These are the activations of a small neural network, seen along a few directions. Each row is one input.
In each table, some parts of the input vary, and every possible input appears once, in random order.
Descriptions start from the smaller parts, as in this example, which fits no table here: ring(5) and (point or line(11) or (values(3) and line(6))).
Shared parts are said once, and a part with two or three values counts as separate values.
(in the rows, 128 means zero)

Other details of the inputs vary at random and push rows far along three fixed directions, the same in every table; ignore that.

Rows:
row 1: [131 117 141 110 105  82  23  97 149 147 138  57 145  86]
row 2: [159 138 134  96 132 122 131 101 132 124 163 130 171 114]
row 3: [ 86 130  63 171 141 157 167 156  76 141  70 132  83 166]
row 4: [121 108 140 104 121 127 167 169  97 129 134  98  60 169]
row 5: [ 87 135  70 182 137 151 159 157  86 145  61 142  77 167]
row 6: [111 161  71 191 155 143 129 106 125 122  91 169 172 120]
row 7: [140 131 124 142 122 102  74 107 156 129 128 108 170  92]
row 8: [137 140 111 152 129 111 108 109 150 120 123 138 175  98]
row 9: [116  87 175 129 112 101  28  93 140 142 134  55 157  75]
row 10: [ 95 151 121 162 152 149 137 105 129 123 122 178 175  89]
row 11: [126 144 112 149 137 152 170 152 118 127 103 168 104 165]
row 12: [115  92 148 133 132 136  93 102 102 146 129  73 146 102]
row 13: [132 154 131 122 126 119 109  94 141 141 131 134 158 119]
row 14: [143 120 118 124 119 100  53 110 146 135 128 100 156  94]
row 15: [113  77 133 106 126 142  94 163  92 160 125  71  75 112]
row 16: [120 115 112 149 132 134 140 173 121 119 102 134  80 159]
row 17: [150 137 169  85 127 132 194 142 129 110 180 146 108 167]
row 18: [129 164 142 122 125 125 141  97 139 128 138 152 153 129]
row 19: [120 146  76 150 150 136 115  88 105 148 112 117 168 112]
row 20: [ 83 135  68 174 159 179 141 124  86 151  83 158 143 107]
row 21: [159 115 112  97 126 113  70  92 129 146 146  89 167  86]
row 22: [152  87 133  93  96 104  45 155 129 160 118  63  81 125]
row 23: [131 128 214  73 116 137 166 148 145 119 177 163 107 129]
row 24: [144 100 138  89 111 129 133 173 116 130 134 106  72 159]
row 25: [149  68 130  90  97 109  45 164 126 160 108  58  58 122]
row 26: [146 139 101 122 148 140 143  92 123 125 138 149 176 105]
row 27: [138 117 145  93 113 128 135 152 124 132 146 110  86 160]
row 28: [154 168 176  92 120 119 155  96 163 115 178 173 167 136]
row 29: [159 167 201  81 117  94 132  81 188  96 207 160 192 113]
row 30: [124 112 131 111 124 132 152 158  98 135 130  94  71 161]
row 31: [109 154 104 173 140 122 144 113 139 119 110 151 159 120]
row 32: [105  93 179 120 124 152 164 154 104 123 131 111  86 155]
row 33: [ 98 120 119 177 138 147  88  84 111 153  90 115 170  97]
row 34: [141  82 116  94 113 127  88 156 115 145 116  80  78 129]
row 35: [145 122 184 104 118 121 207 170 160  81 160 173  94 154]
row 36: [118 121 172 120 122 117 107 122 153 124 154 130 155  78]
row 37: [126 104 124 147 121 124 139 184 130 119 106 118  75 153]
row 38: [137 145 202  98 109  99 174 135 166  92 178 144 125 140]
row 39: [119 113  68 161 147 156 140 158  83 145  86 112  91 154]
row 40: [133  97 126 134 114 113 121 173 136 120 114 112  81 132]
row 41: [116 158 140 133 128 107 131  97 145 112 141 145 165 116]
row 42: [110 136 125 146 133 125 148 146 128 117 117 139 102 152]
row 43: [149  97 122 100 122 124  95 145 112 146 133  75 102 131]
row 44: [142 137 181  99 129 130 217 159 155  76 164 196 102 162]
row 45: [ 94 142 109 178 134 129 187 154 118 110  98 155 105 153]
row 46: [140 115 119 115 132 138 148 147 109 132 138 113  98 152]
row 47: [120 162 102 175 141 125 143 101 146 116 120 165 177 116]
row 48: [132 143 112 157 131 113 108 103 152 122 128 134 172 102]
row 49: [139 117 128  90 112 104  45  97 133 157 139  63 146 100]
row 50: [125 145  72 165 138 139  94 100 121 152  93 136 155 117]
row 51: [146 121 152  88 117 131 147 148 130 122 156 123  99 156]
row 52: [126 158 113 154 143 129 139 105 144 111 132 167 166 124]
row 53: [154 160 160  89 132 138 181 111 147 103 172 176 166 141]
row 54: [165 134 201  66 108 118 157 147 159 110 176 149 109 156]
row 55: [122 146  50 162 150 154 124  98 108 140  90 154 171 109]
row 56: [141 165 118 123 141 141 142  89 136 121 143 163 190 120]
row 57: [141 105 123 113 113 128 115 162 123 140 111 119  77 144]
row 58: [135 125 108 136 127 113  86 115 142 127 120 126 148 101]
row 59: [ 91 146 146 195 152 149 187  97 132  99 117 180 187 112]
row 60: [ 90 132  64 172 143 162 165 155  79 141  71 131  81 167]
Each input here is: line(5) and (values(2) or line(10)).
Question: Changing only the line(5) part turns row 55 into row 58. The same change can be made to row 51. Which row results?
Answer: row 52
Question: Which other rows does row 38 become when the line(10) part takes its other values? List them by row number.
Answer: row 7, row 8, row 31, row 35, row 37, row 40, row 45, row 47, row 48
Question: Which other rows does row 20 become when the values(2) part takes its other values? List them by row number.
Answer: row 32
Question: Which other rows does row 15 become when the values(2) part takes its other values? List them by row number.
Answer: row 12

Rows:
row 61: [140 164  96 165 154 147 176 115 134 103 122 189 164 153]
row 62: [118 141  78 164 163 172 179 139  98 128 115 167 137 139]
row 63: [114 138 103 179 153 144 137 125 129 121 118 156 161 107]
row 64: [116 159  65 186 149 132 133  89 117 127  97 140 171 137]
row 65: [151 121 167  86 121 142 137 136 131 132 149 136 117 146]
row 66: [102 119 115 153 136 140 135 159 127 123 113 150 110 122]
row 67: [ 96  87 100 121 125 140 127 195  77 152  95  76  27 158]
row 68: [161 133 121 113 124 100  76 108 157 130 157 107 169  98]
row 69: [139 145 123 120 129 127 153 147 142 124 124 168 110 149]
row 70: [135 133  73 158 134 130 158 109 124 113  90 156 155 115]
row 71: [113 139  52 168 146 141 130 149 117 131  87 150 114 131]
row 72: [152 127 160 100 139 146 157 130 127 116 160 142 129 148]
row 73: [126 130 132 134 121 121  65  98 152 145 125 127 162  79]
row 74: [161 127 124 110 105 105  45 101 153 145 130  96 153 106]
row 75: [119 125 143 148 129 112  83  88 137 130 130  94 169 103]
row 76: [116 156 120 127 130 120 182 146 129 105 134 158 110 154]
row 77: [111 167  83 159 136 125 145 106 121 134  98 162 146 134]
row 78: [136 135 186  65 107 121 148 122 130 130 171 130 115 138]
row 79: [143 142 119 123 124  92  91  99 144 130 151  95 167 106]
row 80: [110  91 122 149 120 101  52 135 119 152 114  47 115  97]
row 81: [119  87 122 127  97 121 126 204 104 143  86  74   7 198]
row 82: [139 123 193 109 114 131 149 149 152 111 148 151 111 144]
row 83: [114 151  90 155 156 148 153 103 100 134 124 134 163 119]
row 84: [137 123 176 128 130 133 151 138 145 101 153 150 130 141]
row 85: [130 140 122 108 140 145 145 125 124 126 149 158 146 115]
row 86: [129  52  72 128 114 129  56 145  85 167  68  41  82  99]
row 87: [116 120 135 123 124 153 168 152  96 137 112 126  79 175]
row 88: [145  95 186  96 109 111 149 133 154 100 148 128 127 108]
row 89: [112 135 169 139 124 131 162 131 134 118 124 144 119 149]
row 90: [125 131 212  86 103 106 146 133 154 114 168 136 109 132]
row 91: [113 135 150 119 121 100  78  97 147 129 146 105 169  77]
row 92: [148 122 196  73 121 122 157 121 134 116 184 111 121 156]
row 93: [140 131 119 104 126 134  77  96 130 157 134 122 155  91]
Question: Changing only one part turns row 65 into row 74. The same change can be made to row 72. Which row results?
Answer: row 61
Question: Describe the family of inputs behind these rows.
Answer: values(3) and (point or (values(2) and ring(5)))
Question: Which other rows does row 65 become when the values(2) part takes its other values? List them by row number.
Answer: row 87
Question: Which other rows does row 90 become when the ring(5) part takes its other values? List them by row number.
Answer: row 75, row 80, row 89, row 91

Rows:
row 94: [125 121 125 114 128 138 142 150 116 131 129 134 100 137]
row 95: [131 125 161  92 114 114 134 147 132 125 153 111  95 144]
row 96: [115 149 126 138 135 141 166 128 117 126 121 154 122 152]
row 97: [125 142 126 128 137 150 162 129 120 128 127 163 129 139]
row 98: [123 144 161 125 126 128 142 115 145 118 143 155 149 121]
row 99: [121 131 147 141 132 137 151 126 133 116 127 149 135 133]
row 100: [124 125 109 141 128 128  96 107 118 145 112 102 139 124]
row 101: [136 111 133 117 120 113  97 125 124 136 134  84 122 127]
row 102: [132 150 111 142 132 129 164 136 132 115 120 158 121 157]
row 103: [135 106 109 129 131 134 105 132 115 141 118 102 123 120]
row 104: [126 109 105 136 132 145 114 134 107 144 103 116 112 132]
row 105: [116 115 137 136 126 126 146 154 126 118 125 126 103 132]
row 106: [111 114 119 139 124 120  90 134 126 140 112 104 118 108]
row 107: [130 125 122 120 123 111 101 115 127 135 135  96 137 115]
row 108: [117 129 131 155 140 141 169 138 126 111 122 152 127 138]
row 109: [176 129 187  58 104  99 116 126 171 112 187 128 138 123]
row 110: [135 162  95 137 148 130 112  61 137 130 138 153 224  75]
row 111: [123 116 102 156 123 119  98 146 132 132  97 118 109 126]
Question: Describe the family of inputs behind these rows.
Answer: values(3) and (point or ring(5))
Question: Changing only the values(3) part turns row 99 into row 104. The same change can be made to row 108. Which row results?
Answer: row 103
